Each row below holds a small network's activations on one input, seen along a few directions.
Each table varies a few parts of the input and shows all the possible inputs, shuffled.
Descriptions start from the smaller parts, as in this example, which fits no table here: one of 8 places around a ring, together with either a single point or one of 11 places along a line or (one of 3 separate values, together with one of 6 places along a line).
Shared parts are said once, and a part with two or three values counts as separate values.
In the rows, 128 means zero.

Other details of the inputs vary at random and push rows far along two fixed directions, the same in every table; ignore that.

Table:
R1: [119 135 155 154 143 143 128 113 124 139 116]
R2: [158 146 212 116 113 120 120 163 178  65 167]
R3: [147 149 220  96 133 120  95  79 141 103 169]
R4: [ 92 152 138 175 101 116 174 112 140 143  68]
R5: [107 142 113 161 121 134 198  99 147 127  86]
R6: [115  83 117 142 111 145 107 140 117 103 127]
R7: [130  96 103 142 121 131  69 205 114 161 124]
R8: [ 92 118 113 125  98 119 158  56 114 120  90]
R9: [133 142 136  94 131 119 143 111 138 140 131]
R10: [152 133  88  92 145 127  96 163 113 193 125]
R11: [127 125 102 142 173 159  77 183 102 211 120]
R12: [171 150 195  74 154 131 103 103 143 108 181]
R13: [150 118  80  93 156 140  94 142 109 185 137]
R14: [140 128  67 125 112  80 126 149  98  80 174]
R15: [114 130 103 155 133 139 188 106 131 133  87]
R16: [146 173 228  98 117 107  95 104 154 115 158]
R17: [143  84  74 119 151 147  88 217 114 162 140]
R18: [133  76  84 141 138 149  56 196 103 165 139]
R19: [158 151  39  82 149  85  89 131  69 156 179]
R20: [ 98  96  95 159  83 114 194 116 150  84  90]
R21: [153 156  27 123 175 112  96 167  72 169 159]
R22: [101 145 119 155 123 129 205 111 147 132  82]
R23: [160 190 225 122 145 137 136 139 174 105 156]
R24: [116 136 150 110 122 112 117 102 126 147 122]
R25: [145  78  74 116 147 163  93 183 110 129 144]
R26: [163 121 205 112 132 134 114 143 162  55 183]
R27: [109 123  96 109 107 125 184  65 125 113  97]
R28: [138 156 206 130 155 162 104 108 141 105 155]
R29: [147 165 217 137 155 151  92 125 152 124 166]
R30: [ 88  90 114 162  87 113 151 139 130 114  95]
R31: [ 91  84 119 167  82 114 158 112 127  92  96]
R32: [105 135 107 150 126 149 199  89 136 111  87]
R33: [ 81 120 103 145  82 100 178  56 123 136  73]
Description of these inputs: one of 3 separate values, together with either a single point or (one of 2 separate values, together with one of 5 places along a line).
Q: Changing only the choice among 3 separate values turns R17 into R22. The same change can be made to R14. Which row results?
A: R21
Q: Which other rows does R23 become when the choice among 2 separate values takes its other values? List them by row number.
A: R4
Q: Which other rows does R30 become when the place on the line of 5 takes its other values? List them by row number.
A: R6, R7, R18, R31
Q: Which other rows does R24 become when the choice among 3 separate values takes its other values? List them by row number.
A: R11, R30

Table:
R34: [117  93  26 166 153 160 113 197  92 206  84]
R35: [161 205 195  82 145 102 104  93 139 128 177]
R36: [171 205 186  73 171 111 131  84 135 110 199]
R37: [147 135 202 102 130 124  86 124 143  78 184]
R38: [ 95 100  71 151  88 116 178 127 120 109  84]
R39: [156 151 224 119 150 152 111 136 172  98 163]
R40: [ 72 126 124 172  74 121 230  77 149  98  48]
R41: [ 80 108  99 167  65  96 228  86 152  68  72]
R42: [ 98 125 125 171  77  97 207 105 150  54 101]
R43: [132  80  42 130 141 140  75 192  89 185 130]
R44: [127 137 190 122 137 142 107 113 142 121 138]
R45: [153 145  90  83 150 123 101  89  95 159 148]
R46: [156 107 141 109 144 132  65 171 118 133 169]
R47: [125  92  64 138 156 161  81 183  97 214 108]
R48: [129 113 140 134 139 143 105 143 125 159 115]
Q: Describe the family of inputs behind these rows.
A: either one of 3 separate values or (one of 2 separate values, together with one of 6 places along a line)
Q: Which other rows does R40 become when the choice among 2 separate values takes its other values? List them by row number.
A: R38
